Each row below is a small network's average activation on inputs in which a field has the value named, seen along a few directions.
Values that are neighbours, or in one group, have similar rows; names and order tell nothing.
In the rows, 500 means zero.
Random noise pushes rows far along 4 fixed directions. That doesn't count. These rows show it; they differ only by the noise:
[608 980 349 516 526 365 640 271 644 784 459 553 666 414]
[644 822 532 563 477 606 594 460 584 549 518 653 460 226]
[337 345 460 439 460 350 550 340 464 503 394 285 556 620]
[559 696 500 561 489 506 595 412 622 602 458 611 462 388]
[497 322 648 271 301 803 675 329 407 277 375 441 676  94]
[475 736 426 670 582 278 437 544 494 577 582 408 328 617]


Field KIG:
sutud: [697 676 603 332 508 624 436 545 204 306 569 328 534 216]
sumum: [543 483 577 411 457 599 431 645 337 442 641 412 676 458]
numot: [502 417 514 284 571 585 429 468 545 598 459 661 707 557]
zodab: [542 600 448 744 486 381 492 664 572 533 733 673 411 451]
mez: [652 699 450 537 450 624 533 570 445 647 650 817 586 270]
patop: [461 601 454 689 539 375 384 630 401 415 618 404 261 577]
sud: [627 704 301 364 617 471 514 453 471 525 466 463 743 677]
bas: [629 658 427 558 413 503 497 474 680 624 553 485 590 500]
dano: [545 826 419 562 764 493 479 497 706 674 400 625 463 571]
The values of KIG form a ring.
List every value one step from bas, in the order listed.
Answer: zodab, patop
List every value one step from dano, in the order listed.
Answer: sutud, sud

Field GAVAS:
fepe: [473 403 554 425 620 548 482 530 569 527 448 545 507 643]
deto: [696 772 475 585 581 523 436 642 504 468 613 588 437 381]
ger: [388 125 556 443 459 562 445 617 459 447 441 552 438 666]
vufef: [450 266 509 365 448 541 632 349 610 556 373 600 617 495]
reted: [489 463 512 547 547 456 379 641 488 441 581 421 407 686]
rika: [618 726 442 577 535 458 537 443 610 612 510 642 446 455]
gani: [560 706 457 508 477 527 549 444 547 562 521 582 537 355]
leze: [393 348 576 662 499 482 385 670 396 333 561 406 229 516]
gab: [426 417 475 587 438 414 638 374 650 582 337 544 460 598]
pova: [379 211 567 391 446 496 436 495 270 328 479 259 531 474]
bosep: [431 643 422 596 515 384 413 524 426 477 589 330 456 565]
mos: [566 667 529 560 527 477 489 534 490 592 615 545 506 479]
The values of GAVAS form a line.
List every value one step from mos, in the order listed.
Answer: vufef, pova
List every value one step from gab, in the order listed.
Answer: leze
List every value one step from gani, in the order listed.
Answer: rika, bosep
